These are the activations of a small neural network, seen along a few directions. Each row is one input.
Each table varies a few parts of the input and shows all the possible inputs, shuffled.
A made-up example of a description, with smaller parts first: one of 3 separate values, together with either a single point or one of 9 places along a line or (one of 5 places around a ring, together with one of 6 places along a line).
Shared parts are said once, and a part with two or three values counts as separate values.

Other details of the inputs shift rows strongly along three fixed directions, in all tables alike. That doesn't count.

Rows:
row 1: -10.6 32.3 -1.4 13.2 -3.0 -12.3 -19.9 -24.0 -2.3 -10.1 1.6 -27.0
row 2: 23.0 -37.0 -14.3 -10.7 0.9 -11.7 1.0 11.4 20.8 4.4 -17.0 12.9
row 3: 6.1 10.5 -5.8 5.1 1.6 -8.2 -8.1 -4.3 10.3 -6.2 1.8 -19.6
row 4: -16.1 15.6 7.6 2.5 5.5 16.9 20.5 -4.6 -5.7 7.6 11.5 13.9
row 5: -3.3 -33.6 -0.7 -11.3 14.2 10.6 29.6 14.1 13.8 3.0 1.4 46.2
row 6: 9.7 -36.3 -24.5 -18.6 -4.4 -10.7 1.9 17.8 0.7 1.2 -18.2 15.4
row 7: 9.6 -30.2 2.4 -2.3 9.6 7.7 37.8 23.0 1.2 16.5 -0.3 42.5
row 8: 3.1 13.9 -14.8 -0.7 -4.1 -15.1 -14.4 -2.4 8.0 -12.2 -5.0 -15.8
row 9: 5.1 -9.5 -21.1 2.9 -8.2 -34.5 1.2 -30.7 -15.1 -4.1 -14.8 -10.1
row 10: -6.6 -3.0 3.9 6.7 6.1 -8.6 8.3 -27.1 -3.1 -3.6 -4.6 7.0
row 11: 11.6 34.6 11.9 -5.9 -18.4 18.1 -28.9 30.7 3.9 7.3 4.6 -20.0
row 12: -16.0 30.1 26.6 24.4 5.0 12.0 11.5 -17.6 -19.6 11.6 18.8 -2.8
row 13: 7.9 -18.9 -10.4 8.1 4.9 -30.0 1.7 -28.1 -5.7 -16.1 -16.3 -22.2
row 14: 11.8 9.7 0.3 6.0 -11.6 -11.6 -12.7 -0.8 -9.1 5.4 -1.3 -13.8
row 15: -5.2 -39.0 1.1 -10.7 14.3 13.8 24.1 12.9 10.7 3.2 -0.5 46.3
row 16: 17.1 -30.6 -16.1 -17.2 -1.9 -11.7 3.5 12.2 16.0 -4.7 -24.4 17.5
row 17: -35.1 39.9 40.9 2.5 9.5 66.6 17.9 15.1 3.4 26.7 30.5 31.3
row 18: -16.4 -16.3 -1.5 6.9 8.1 -6.7 26.0 -28.9 -21.6 -0.8 5.6 15.5
row 19: 1.0 6.3 -7.7 -3.9 -4.8 -10.2 -18.6 -3.1 2.5 -15.5 -12.4 -19.3
row 20: 1.1 7.5 -13.5 -6.8 -11.7 -9.6 -14.2 -0.7 -7.7 -7.5 -10.8 -20.1
row 21: -11.2 27.7 30.2 1.2 -2.3 44.0 -8.5 30.8 -1.6 15.1 29.4 7.8
row 22: -13.6 24.4 2.4 8.0 -1.1 -8.2 -24.2 -22.4 -9.5 -16.9 1.6 -30.5
row 23: 3.2 32.3 5.7 -1.7 -6.8 19.7 -33.9 23.8 24.7 5.2 8.8 -22.4
row 24: -33.7 -17.6 32.9 35.9 37.4 -3.8 55.0 -77.2 -33.7 -5.5 12.1 12.5
row 25: 9.6 16.1 3.7 -9.5 -12.2 18.3 -17.3 44.2 8.9 9.4 15.4 -0.4
row 26: 12.1 -30.4 -29.1 -18.2 -6.6 -15.2 7.8 18.6 5.8 0.7 -8.9 17.8
row 27: 11.0 -0.5 -11.8 -19.3 -13.9 4.3 -9.5 21.5 8.5 4.3 -12.3 2.3
row 28: 18.6 -12.7 -5.9 -16.3 -11.2 9.6 -19.6 49.8 7.9 9.0 -5.4 4.8
row 29: 12.5 5.2 -2.3 -0.9 -4.5 -9.1 -15.5 -6.0 9.6 -7.4 -8.8 -23.8
row 30: -13.6 -0.3 20.2 7.8 13.9 21.1 8.8 -7.7 2.8 1.9 18.4 7.4
row 31: -0.5 26.1 8.1 14.0 -8.7 -10.1 -14.5 -13.1 -22.6 -7.2 1.9 -35.0
row 32: 7.8 -16.2 -16.6 8.9 4.4 -35.2 3.0 -27.3 -2.4 -14.8 -2.3 -18.0
Each input here is: one of 4 places along a line, together with one of 8 places around a ring.
Changing only the place on the line of 4 turns row 21 into row 30. The same change can be made to row 28. Which row results?
> row 24
Change only the place on the ring of 8 in row 20. List by row number the other rows that result.
> row 4, row 6, row 9, row 17, row 18, row 26, row 27
Change only the place on the ring of 8 in row 8. List by row number the other rows that result.
> row 1, row 5, row 10, row 15, row 16, row 19, row 22

Rows:
row 33: -6.1 -4.7 11.7 -10.5 -3.1 30.6 14.2 33.1 -11.1 19.7 7.1 32.1
row 34: 8.7 -30.5 -14.8 6.6 -2.0 -31.6 40.5 -20.6 -22.2 9.4 -8.7 22.9
row 35: -16.4 13.1 20.1 -2.3 12.8 44.1 20.8 25.4 19.0 13.3 24.1 36.1
row 36: -24.0 27.8 33.1 5.5 11.2 40.7 12.2 -3.4 9.8 14.6 18.9 24.1
row 37: 4.9 -16.5 -20.6 -11.8 -3.4 -5.5 -14.4 10.4 5.1 -4.8 -8.1 -1.7
row 38: 13.4 -48.6 -34.9 -14.0 0.5 -33.2 6.2 8.0 2.1 -14.3 -17.8 12.1
row 39: 22.8 -38.0 -31.9 -13.7 -1.9 -32.7 13.7 0.9 13.7 -4.6 -33.2 12.1
row 40: 11.2 36.7 2.3 1.4 -12.0 -2.3 -42.1 5.0 6.3 -11.7 -6.2 -49.9
row 41: 28.6 6.8 -8.5 -11.9 -27.2 -0.3 -31.2 47.2 4.8 9.7 -1.7 -18.8
row 42: -1.4 38.8 -6.4 -8.3 -17.0 0.7 -44.5 3.6 0.2 -16.3 -8.3 -44.7
row 43: -18.8 18.2 38.2 11.4 18.0 39.2 15.2 6.9 3.5 6.2 30.7 13.2
row 44: 7.8 26.7 -16.3 -9.4 -18.1 -4.7 -35.8 13.6 20.6 -1.4 5.6 -29.9
row 45: -16.2 8.4 20.0 36.3 15.6 -25.4 12.9 -72.4 -29.6 -12.5 3.1 -22.8
row 46: 1.7 -44.7 -6.3 -15.0 10.4 4.9 15.2 12.9 7.2 4.0 -17.5 42.6
row 47: -16.3 6.6 14.3 35.6 16.3 -24.5 17.0 -70.5 -29.4 -11.3 12.0 -27.4
Describe the family of inputs behind these rows.
> one of 3 separate values, together with either a single point or one of 4 places along a line
Changing only the choice among 3 separate values turns row 42 into row 39. The same change can be made to row 46. Which row results?
> row 36
Change only the choice among 3 separate values in row 43. List by row number the other rows that result.
> row 35, row 38
